A small network was shown many inputs. Here are its activations along a few directions, one row for each input.
In each table, some parts of the input vary, and every possible input appears once, in random order.
Descriptions start from the smaller parts, as in this example, which fits no table here: ring(5) and (point or ring(9) or (values(3) and line(6))).
Shared parts are said once, and a part with two or three values counts as separate values.
(in the rows, 128 means zero)

Rows:
row 1: [173 164 172  94 125  66 132 105  62  65  76 195 147  59 137 120  89 209
 137 184]
row 2: [102  67  95 161 148 174 117 154 190 187 176  66 116 193 100 171 140  40
 131 100]
row 3: [153 206 166  93  79  92 138  95  70  74  87 194 129  65 161  72 133 226
 119 136]
row 4: [112  60 117 173 154 167 105 180 176 174 151  74 125 194  91 200 109  33
 165 143]
row 5: [152 200 162  95  97  86 140  96  73  70  88 190 135  65 163  73 126 222
 110 141]
row 6: [155 210 168  90  61  97 137  95  68  78  88 197 123  66 159  73 138 229
 129 131]
row 7: [100  77  99 165 123 185 112 157 180 193 166  72 110 193 103 166 145  43
 142  95]
row 8: [148 177 139  93 148  75 148  97  79  66  93 176 147  61 161  78 118 206
 100 153]
row 9: [ 98  61  93 162 166 166 122 155 194 182 177  61 123 196 100 168 131  37
 123 104]
row 10: [149 186 144  90 132  80 145  94  74  68  91 182 143  58 161  77 126 212
 108 148]
row 11: [ 84  52  81 163 194 161 131 153 186 185 166  51 136 194  99 162 127  32
 126 105]
row 12: [110  76  99 156 109 187 109 154 183 194 176  79 101 190 101 176 154  47
 147  94]
Changing only one part turns row 3 into row 7. The same change can be made to row 10. Which row results?
> row 9
What is each input in this table made of?
> values(2) and (point or line(5))
Which other rows does row 6 become when the values(2) part takes its other values? List them by row number.
> row 12

Rows:
row 13: [121  76 125 134 175 100 141 123 173 134 154  92 147 157 115 148  96 116
  82 126]
row 14: [112 147 129 134 188 116 137 151 108  93  99 126 153 120 136 108 111 122
 148 164]
row 15: [158 195 150  85 109  73 147  86  79  62 100 193 133  56 171  68 130 232
  90 141]
row 16: [165 121 163 148 130 102 109 155 133  98 120 148 131 124 133 167  79 130
 118 187]
row 17: [136 123 124 115 112 151 113 135 112 144 130 141 110 123 102 160 154 105
 192 133]
row 18: [146 107 145 116 168  92 132 124  94 109 105 145 149 112  99 155  82 130
 161 175]
row 19: [107  91 109 142 188 111 140 112 140 140 128  96 156 142 127 120  97 113
  78 118]
row 20: [109  98 107 140 105 160 131 132 181 172 183  89 104 182 115 136 150  87
 114  82]
row 21: [147 197 133  86  48 132 134  91  97 113 110 171 112  66 161  79 186 210
 119  92]
row 22: [143 121 149 152  65 160  96 152 145 150 141 131 101 158 121 166 126 106
 146 130]
row 23: [ 90 148 117 140 124 169 128 149 121 146 119 113 121 151 125 108 160  97
 176 107]
row 24: [102 111  85 143 124 170 128 127 154 175 149  91 118 147 131 120 165  88
 112  80]
Changing only one part turns row 13 into row 20. The same change can be made to row 16. Which row results?
> row 22
What is each input in this table made of?
> values(2) and (point or ring(5))
Which other rows does row 23 become when the values(2) part takes its other values? List them by row number.
> row 14
